Each row has a name. Each question is about the rows just above it.

[ 1.55  4.40 -0.85 -2.25 -3.05  5.94  4.23  6.13  4.96  6.22  3.90] : Liti
[-4.63 -1.90  0.74 -0.22  2.11 -4.40 -2.38  0.63 -2.05  0.46 -5.74] : suf
[ 1.27  0.94 -3.11 -1.88 -3.57  2.16 -0.04  0.69  2.04 -4.59  2.53] : gapi
[3.42 0.09 4.95 0.66 1.09 2.39 6.18 2.88 1.83 6.10 0.10] : paf
[-3.46  4.21 -5.46 -4.61 -4.33  3.57 -2.25  4.33  3.05  2.86  3.38] : Vuges
[-1.20 -0.74  1.86  0.55  1.88 -1.12 -1.96 -2.50 -1.57  3.59 -1.23] : ruvid
[-1.51 -4.78  2.37  3.25  3.23 -5.84 -2.86 -5.82 -4.52 -4.68 -4.17] : mun
[-0.36 -1.10  1.92  1.74  3.04 -2.25 -0.54 -3.84 -2.69  2.26 -2.06] : Kudor
[-3.83 -2.80  0.32  1.48  2.99 -5.24 -2.67 -1.40 -3.00 -2.35 -4.20] : sife
[-5.80  5.01 -8.31 -6.39 -4.19  1.23 -4.43  3.79  2.63  4.34  0.88] : zofu
Does one of the named rows hold [ 5.01 -8.31] side by side, in this order? => yes
Is [-5.82 -4.52] printed in one of the named rows, side by side and in this order? => yes
Among the named rows, does one hold [-5.24 -2.68] next to each other, in this order? => no
Is [ 1.48  2.99 -5.24] printed in one of the named rows, side by side and in this order? => yes

[ 0.40  3.68  1.58 -2.76 -1.24  2.98  4.10 -0.47 -1.52  0.01  0.05  2.05
 -1.37  0.07  2.67 -2.22  1.85 -1.18 -2.23  2.71  1.99  2.04 -1.23  0.30
 -1.24 -0.72  2.23 -0.09 -2.73  2.76] : dul
[-0.41 -0.14  0.04 -0.46 -0.12 -0.47 -0.28 -0.22 -0.26 -0.22 -0.17  0.01
 -0.30  0.35 -0.46  0.16  0.07 -0.11 -0.30 -0.19  0.44  0.14  0.42  0.56
 -0.19 -0.16  0.02 -0.28  0.18 -0.08] : bulas
[-1.56  0.75 -0.54 -0.27  0.98 -0.38  0.10 -0.21 -1.46 -1.13 -0.84  0.49
 -0.23 -0.03 -0.45 -1.20 -1.07  1.25 -0.67 -0.90  0.32  0.29 -0.03 -0.31
 -0.95 -0.38  0.58 -0.18 -0.62  0.40] : Liper
[-0.68 -0.37  0.24  0.61 -0.12 -0.85 -0.54 -0.44 -0.39  0.07 -0.35 -0.08
 -0.26 -0.29 -0.16 -0.35  0.37 -0.38 -0.25 -0.01 -0.09 -0.23  0.13  0.82
 -0.16 -0.30  0.06 -0.18 -0.21 -0.81] : Ruko
[ 3.15 -1.25  0.83 -0.56 -2.02  1.14  0.21  0.64  2.54  1.96  1.65 -0.63
 -0.12  0.91  0.38  2.88  1.60 -1.75  0.81  1.48  0.24 -0.46  0.22  0.36
  1.52  0.25 -1.06  0.64  1.19  0.52] : Mos
[ 0.25 -0.18  2.92  1.34 -1.46  1.96  6.14  1.38  0.17  0.31 -1.42  0.80
 -3.55 -2.23 -0.56 -2.84  6.87 -1.84 -2.67  3.82  7.05  1.87  1.10 -1.27
 -2.44  0.44  1.74  0.42 -3.35  4.84] : susat
[ 0.24 -0.84  0.57 -3.10 -1.71 -0.25 -0.16  0.09 -0.04  0.25 -0.39  0.34
 -1.24  2.06 -1.04  2.01  0.98 -0.05 -0.36  0.20  1.49  0.59  1.57  1.12
  0.23 -1.15 -0.59  0.62  0.86  0.99] : dulad
Is [0.64 2.54] printed in one of the named rows, side by side and in this order? => yes
Does one of the named rows hold [-0.21 -1.45] side by side, in this order? => no
Is [-1.75  0.81] printed in one of the named rows, side by side and in this order? => yes
Does one of the named rows hold [ 0.31 -1.42  0.80] side by side, in this order? => yes
Among the named rows, does one hold [ 0.44 -0.19] next to each other, in this order? => no
Is [ 0.57 -3.10] printed in one of the named rows, side by side and in this order? => yes
Is [-0.21 -1.46 -1.13 -0.84  0.49] printed in one of the named rows, side by side and in this order? => yes

[ 4.81 -1.52  0.62  0.39  4.74  0.28 -4.90 -1.26]  pelip
[-1.43  1.25 -2.31 -1.18 -0.50  3.49  1.13  2.69]  pepa
[-7.61  3.28 -1.23 -3.58 -5.11  1.19  7.16  2.54]  Vid
Is [-1.52  0.62] printed in one of the named rows, side by side and in this order? => yes
Among the named rows, does one hold [ 1.25 -2.31 -1.18 -0.50  3.50] next to each other, in this order? => no
Does one of the named rows hold [7.16 2.54] side by side, in this order? => yes
Is [-1.43  1.25 -2.31 -1.18 -0.50] printed in one of the named rows, side by side and in this order? => yes
Does one of the named rows hold [-1.18 -0.49] side by side, in this order? => no
Among the named rows, does one hold [-1.23 -3.58 -5.11  1.19] next to each other, in this order? => yes

[-1.21  4.69 -1.15  2.68  4.74  3.31 -0.59 -1.33 -0.74  1.58  3.75  1.98
  1.65  3.46  1.40 -0.29  2.81] : tud
[-4.24 -4.14 -2.07 -4.69 -2.36 -2.72 -2.31 -2.37 -1.42 -4.65  1.35 -1.26
 -3.02 -0.14 -4.85  0.94 -4.41] : befu
[-2.20  1.03 -0.81 -2.00  2.62  0.32 -1.80 -1.29 -1.14 -2.64  3.39 -2.90
 -1.61 -3.55  0.52 -0.66 -1.37] : dov
[ 0.42  5.95 -1.72  1.27  2.48  1.62  0.39 -0.50 -2.98  2.05  1.38  1.55
  1.35  2.68  1.02 -1.15  4.09] : Ruz
[ 0.46  1.87 -1.43  6.95 -0.83  2.73 -0.77 -0.02 -0.20  5.41 -3.62  4.18
  4.06  4.29  4.92 -0.05  2.34] : Dav
[ 1.89 -1.58  3.09  2.47 -1.90  1.13  2.95  1.45  3.24  1.46 -3.98  1.70
  0.84  4.37  1.04  0.13  0.54] : damad
[ 1.91 -3.36  1.87 -5.15 -2.32 -1.82 -0.66  0.47  2.37 -4.59 -0.99 -2.23
 -2.21 -5.36 -3.00 -0.44 -3.37] : sipo
[ 4.88 -0.15  3.67  0.21 -1.45 -0.68  4.03  2.34  4.99 -0.10 -1.11  1.59
  0.17  3.55 -0.95  1.15  0.48] : peve
[-0.06  1.23 -0.16 -4.24  1.12 -3.45  0.64  0.32 -0.25 -3.39  0.63 -2.31
 -1.96 -2.80 -3.65  0.12 -0.51] : Pazuz
[-6.34 -3.02 -3.12  1.62 -2.45  1.19 -4.23 -2.89 -5.01  0.63 -1.74  1.02
  0.84  3.27  0.77  0.34 -1.16] : Namag
Among the named rows, does one hold [-0.16 -4.24] next to each other, in this order? => yes
Is [-1.42 -4.65  1.34] printed in one of the named rows, side by side and in this order? => no
Does one of the named rows hold [-3.55 -1.61 -2.90  3.39] side by side, in this order? => no
Among the named rows, does one hold [3.24 1.46] next to each other, in this order? => yes

[ 4.18  3.17 -5.15  1.44 -6.34  9.12] -> zolib
[-3.33 -4.48 -2.32 -3.52 -1.27 -6.15] -> Gul
[ 4.18  3.17 -5.15 -5.34 -6.34  1.27] -> manu
[-8.42  2.84  5.47  6.10  3.40 -5.31] -> lokov
[-3.33 -4.48 -2.32 -3.52 -1.27  1.27] -> mavor
Is [ 1.27 -1.27 -3.52 -2.32] printed in one of the named rows, side by side and in this order? => no
Is [3.40 6.10 5.47] printed in one of the named rows, side by side and in this order? => no
Is [ 6.09  3.40 -5.31] printed in one of the named rows, side by side and in this order? => no
Does one of the named rows hold [-3.52 -2.32] side by side, in this order? => no
Does one of the named rows hold [-5.35 -6.34  1.27] side by side, in this order? => no
Does one of the named rows hold [-2.32 -3.51] side by side, in this order? => no

